[[137 141 137 137 150]
 [116 130 152 120 134]
 [122 134 127 125 117]]: 117

[[122 130 149 131 142 133]
 [141 124 150 132 133 125]
 [102 132 129 121 132 133]]: 133

[[112 103 130 135]
 [117 114 129 126]
 [129 135 129 120]]: 120

[[120 138 118 128 150 109]
 [128 128 129 128 127 128]
 [114 145 122 128 105 111]]: 111

[[141 136 132 150 130 112 117]
 [138  99 137 137 120 136 118]
 [139 142 131 145 134 109 118]]: 118

[[125 145 111 154 135]
 [132 112 142 102 119]
 [125 116 137 110 123]]: 123

[[127 108 130 151 115 124]
 [116 134 143 124 144 136]
 [120 127 116 119 125 156]]: 156

[[102 130 145 112 138 157]
 [101 132 135 107 128 147]
 [112 126 147 114 144 102]]: 102

[[117 133 145 113 129]
 [119 104 141 109 105]
 [140 104 149 117 123]]: 123
---
array([[132, 125, 129, 107, 120],
       [127, 127, 117, 110, 131]])
129

array([[125, 138, 134, 103, 133, 136, 112],
       [121, 106, 115, 144, 124, 130, 124]])
133

array([[126, 105, 137, 105, 142, 127],
       [125, 103, 134, 108, 139, 128]])
105

array([[156, 136, 132, 107],
       [140, 122, 123, 101]])
136

array([[115, 107, 118, 153, 155],
       [112, 117, 146, 146, 120]])
118

array([[107, 153, 138, 130, 142, 138],
       [128, 110, 156, 141, 103, 126]])
130
---
((124, 106, 139, 141), (126, 115, 130, 131)) ⇒ 131
(144, 106, 121, 110, 124) ⇒ 124
(136, 131, 130, 117, 150, 112, 132) ⇒ 132
((123, 119, 152, 140, 101, 136, 126), (128, 116, 145, 142, 121, 110, 127)) ⇒ 127
(149, 124, 138, 126) ⇒ 126
(106, 141, 120, 101) ⇒ 101
((142, 98, 123, 125, 140, 113, 136), (145, 103, 121, 131, 116, 121, 146)) ⇒ 146
(105, 112, 139, 113, 151) ⇒ 151
---
[[139 128 126 114 136 117]
 [129 121 106 131 125 134]
 [133 136 143 131 104 140]] gives 117

[[129 112 121 127 137]
 [121 125 116 136 105]
 [139 155 129 120 116]] gives 137

[[124 124 148 140 131 135]
 [128 126 149 132 129 136]
 [125 125 149 138 130 135]] gives 135

[[131 131 144 119 133]
 [107 103 109 141 117]
 [102  98 108 145 116]] gives 133

[[108 143 118 108 132 113]
 [150 134 141 137 112 103]
 [130 106 103 106 144 137]] gives 113

[[120 115 145 116]
 [112 148 134 144]
 [117 149 140 140]] gives 116

[[148 142 112 143 124 151]
 [142 151 108 147 136 105]
 [130 146 139 120 118 153]] gives 151

[[118 143 120 117 116 122 121]
 [118 143 120 118 117 120 122]
 [118 106 157 117 119 151 115]] gives 121

[[137 104 132 149 101]
 [118 104 106 133 146]
 [135 108 105 151 144]] gives 101
---
[[121 130 116 150 126 129 131]
 [129 121 126 108 114 133 132]
 [134 125 137 104 126 129 126]] result: 129

[[119 143 114 133]
 [130 133 103 133]
 [140 140 146 138]] result: 146

[[117 135 112 136 128 107]
 [134 145 101 138 128 138]
 [142 132 117 124 128 157]] result: 128

[[138 129 123 137 127 114 124]
 [136 129 134 134 117 117 132]
 [127 131 150 118 112 126 141]] result: 126

[[119 138 116 125 116 128 133]
 [117 134 119 132 112 137 117]
 [138 135 151 118 134 139 113]] result: 139

[[132 127 148 144]
 [150 124 127 141]
 [120 125 135 109]] result: 135

[[118 116 139 122 127 122 139]
 [118 117 138 123 135 125 144]
 [132 134 129 152 100 150 124]] result: 150

[[104  99 148 145]
 [146 128 119 116]
 [116 103 148 148]] result: 148

[[106 154 151 126 143]
 [143 113 122 124 109]
 [138 119 119 113 117]] result: 113

[[145 129 151 129]
 [140 127 142 130]
 [107 137 106 121]] result: 106
---
[101 127 144 115 110 118] Out: 101, 118

[140 114 132 141 155 117 127] Out: 140, 127

[105 122 118 156] Out: 105, 156

[154 128 110 114 140] Out: 154, 140

[115 129 105 134 126] Out: 115, 126

[105 135 132 109 141] Out: 105, 141

[[126 125 126 122 136 128]
 [134 115 137 135 152 115]] Out: 126, 115

[118 128 134 136 158 112 121] Out: 118, 121

[[142 142 104 146 123 141]
 [133 131 109 116 112 147]
 [121 146 146 112 108 124]] Out: 142, 124

[155 125 140 127 143 140 152] Out: 155, 152
---
[139, 121, 106, 105, 132, 146] yields 139
[123, 121, 112, 104] yields 123
[106, 121, 131, 100, 102, 142, 146] yields 106
[117, 123, 108, 101] yields 117
[121, 155, 120, 139, 106, 158, 119] yields 121
[152, 118, 119, 106, 134] yields 152
[119, 107, 149, 131, 106] yields 119
[141, 119, 152, 129] yields 141
---
118,101,155,114,138,109,143 result: 143
107,105,153,150,145 result: 145
130,118,153,133 result: 133
105,142,114,132,125,156 result: 156
115,135,139,137,119,106,118 result: 118
116,109,158,130 result: 130
145,135,152,112,111 result: 111
130,130,115,152,129,132,128 result: 128
---
[129 102 111 116 123 138 127]: 102

[[124 131 127 119 144]
 [123 142 131 154 117]
 [115 147 128 137 135]]: 147

[[117 129 106 123 122 127]
 [133 140 129 126 114 145]]: 140

[103 127 140 117 125]: 127

[[108 135 132 101 114 123 153]
 [111 110 153 128 125 125 139]
 [134 156 100 154 104 133 131]]: 156

[108 151 112 113 130]: 151
---
[[133 132 127 133 127 105 125]
 [110 111 113 109 114 145 113]
 [116 115 142 116 141 138 144]]: 110

[[145 133 121 144 124 129]
 [125 135 138 150 129 140]]: 145

[[143 115 130 140 115 128 137]
 [121 137 124 122 131 101 134]
 [126 137 123 118 123 106 131]]: 121

[[153 148 110 134 104 132]
 [120 130 144 125 154 122]
 [133 120 131 130 121 146]]: 120

[[127 136 145 127 118]
 [123 116 106 133 139]]: 127

[[117 132 151 117 121 113 122]
 [133 117 153 101 114 122 140]]: 117
---
[[125 134 124 106 120 126]
 [113 118 126 150 128 129]] => 126, 113

[[148 135 156 141 140]
 [108 149 130  99 113]] => 140, 108

[[104 121 152  99 100 123 135]
 [106 105 130 101 108 145 138]] => 135, 106

[[126 114 130 106]
 [135 112 131 110]
 [121 137 107 153]] => 106, 121

[130 152 155 135] => 135, 130

[[132 135 138 138]
 [132 135 142 139]
 [132 136 153 139]] => 138, 132

[[112 129 138 126 109 132]
 [109 124 131 136 135 132]
 [100 130 136 133 142 140]] => 132, 100
---
((115, 129, 133, 109), (143, 110, 101, 137)) --> 129
((146, 111, 148, 150, 146), (122, 107, 117, 109, 120)) --> 148
((123, 130, 103, 135, 119, 153), (127, 103, 142, 124, 147, 110)) --> 135
((130, 124, 130, 113, 99), (112, 128, 137, 145, 111)) --> 130
((138, 116, 131, 136, 111), (126, 147, 105, 111, 108)) --> 131
((133, 104, 113, 115, 131, 150), (124, 135, 114, 128, 144, 112)) --> 115
((146, 122, 135, 125, 136, 130, 124), (152, 120, 121, 140, 143, 112, 123)) --> 136
((108, 127, 148, 151, 122, 125), (115, 152, 111, 118, 155, 149)) --> 151
((118, 140, 134, 127, 127, 150, 133), (113, 141, 121, 124, 137, 140, 121)) --> 127
---
128  103  139  117  130  126 out 128
136  146  128  150  140  140  135 out 136
131  143  154  141 out 131
105  121  133  117  126  140  130 out 105
123  120  147  152  135  117 out 123
157  112  117  123 out 157
---
[[115 125 136 108]
 [130 130 127 130]
 [111 126 133 106]] Answer: 136

[[111 110 102 140 136 130]
 [117 131 124 144 139 157]] Answer: 102

[[113 127 119 134 131]
 [133 130 144 100 108]] Answer: 119

[145 140 104 124 125 148] Answer: 104

[[133 112 158 101]
 [139 103 112 144]] Answer: 158

[[125 127 118 152 144 144]
 [147 115 120 147 141 121]] Answer: 118
